array([[125, 132, 121, 131, 111, 134],
       [117, 130, 129, 127, 130, 128],
       [122, 124, 134, 129, 144, 120],
       [142, 125, 134, 131, 141, 122],
       [122, 126, 127, 133, 125, 125],
       [127, 126, 130, 129, 116, 117],
       [125, 122, 132, 134, 153, 125],
       [137, 129, 122, 134, 119, 137],
       [129, 127, 130, 127, 123, 122],
       [123, 120, 126, 148, 126, 124],
       [111, 133, 125, 125, 136, 140]])
Indices start at 0.
Which number is the entry just left of 144?
A: 129
Which number is the entry in row 1 and column 0?
A: 117
The entry directly below 116 is 153
The entry at row 1, column 1 -> 130
The entry at row 0, column 0 is 125
Which number is the entry just left of 121?
A: 132
Which number is the bottom-right entry?
A: 140
The top entry of the column that holds the largest entry -> 111
Which number is the entry in row 0 and column 2?
A: 121
Which number is the entry directly above the largest entry?
A: 116
Which number is the top-right entry?
A: 134
Which number is the entry directly below 142?
A: 122
The entry at row 2, column 0 -> 122
The bottom entry of the column that holds the largest entry: 136
Which number is the bottom-left entry?
A: 111
The entry at row 2, column 2 is 134
Which number is the entry directly below the largest entry?
A: 119

[[109 124 120 128 118 139 124 140 118 105 141]
 [147 139 120 147 118 134 139 122 130 105 116]
 [115 118 139 115 141 140 118 128 123 105 141]
 [147 139 120 147 118 134 139 122 130 105 116]
 [109 124 120 128 118 139 124 140 118 105 141]
 [115 118 139 115 141 140 118 128 123 105 141]
 [147 139 120 147 118 134 136 122 130 105 116]
 [131 124 147 119 146 138 121 116 130 105 133]
 [115 118 139 115 141 140 118 128 123 105 141]
 [131 124 147 119 146 138 121 116 130 105 133]
 [147 139 120 147 118 135 136 122 130 105 116]]
What is the smallest entry in the last row? 105
The bottom-left entry: 147
The 1st entry in reading order -> 109
The last entry, reading row by row -> 116
What is the second entry, reading row by row? 124
What is the entry just left of the centre entry? 141
What is the entry directly above the centre entry? 139
The 5th entry from the end, reading row by row is 136
What is the entry just right of the centre entry? 118
The top-right entry: 141
The third-last entry, reading row by row is 130
The entry directly below the centre entry -> 134
The entry at the centre: 140
The third entry, reading row by row: 120
The 4th entry, reading row by row: 128
What is the 3rd entry on the main diagonal? 139

[139 113 135 138 117 105 135 120 146 121 136 140 128 124 134]
The smallest entry -> 105
The entry just right of the smallest entry is 135
The entry just right of the centre entry: 146

W =
[[128 128 129 128 128 127 130 129 128 129 133 123 129]
 [128 127 143 128 127 138 102 138 127 128 128 128 127]]
Indices start at 0.
The entry in the bottom-right corner -> 127
The entry in row 0 and column 1?
Answer: 128
The entry in the top-right corner -> 129
The entry in row 0 and column 2 is 129
The entry at row 1, column 0 is 128
The entry in the top-left corner: 128
The maximum?
Answer: 143
The entry directly above the smallest entry?
Answer: 130

[[118 131 115 125 110 147 130 126 115 149 130 130 126 116 150 129]
 [129 127 125 129 137 136 126 126 118 137 130 125 133 120 128 119]
 [141 138 133 137 123 113 136 116 148 113 113 138 124 146 124 140]
 [146 145 117 140 112 132 145 109 122 135 125 143 141 127 136 145]
 [105 124 142 123 148 135 125 105 121 134 123 130 127 115 101 146]
 [129 133 124 133 134 132 133 123 122 133 127 131 134 125 133 128]
 [140 116 131 121 128 138 115 136 113 137 142 119 133 114 119 116]
 [146 134 138 139 145 127 133 118 127 128 132 135 139 127 110 136]
 [124 120 134 120 125 120 120 145 141 118 128 120 115 140 129 118]]
Rows and columns are numbered from 0.
The entry at row 1, column 0 is 129
Find the bottom entry of the column that holds the smallest entry.
129
Find the bottom-left entry.
124
Find the entry just right of the largest entry.
129
Find the entry in row 0 and column 2.
115
Find the entry directly below the largest entry.
128
The entry at row 0, column 0 -> 118
Find the bottom-right entry.
118
The entry at row 2, column 1 -> 138
Find the entry in row 1 and column 2.
125
The entry directly below 117 is 142
Find the entry at row 0, column 1.
131
The minimum is 101
The largest entry: 150
The entry in row 2 and column 2: 133
The entry just right of the smallest entry is 146

data =
[[129 131 130 130 144 155 153 156 151 154 155]
 [134 128 129 124 127 127 128 128 133 157 157]
 [132 136 130 129 129 131 128 138 152 154 153]
 [125 128 126 126 128 132 141 155 155 152 155]]
Indices start at 0.
Report the entry directly above 133.
A: 151
Report the entry in row 2 and column 1.
A: 136
Report the entry at row 1, column 0.
A: 134
Report the entry at row 0, column 1.
A: 131
The entry directly above the smallest entry -> 130
The top-right entry: 155
The bottom-left entry is 125
The entry at row 0, column 2 -> 130
The bottom entry of the column that holds the smallest entry is 126
The entry at row 2, column 0: 132
The entry in row 1 and column 2 is 129
Report the entry just right of 125.
A: 128
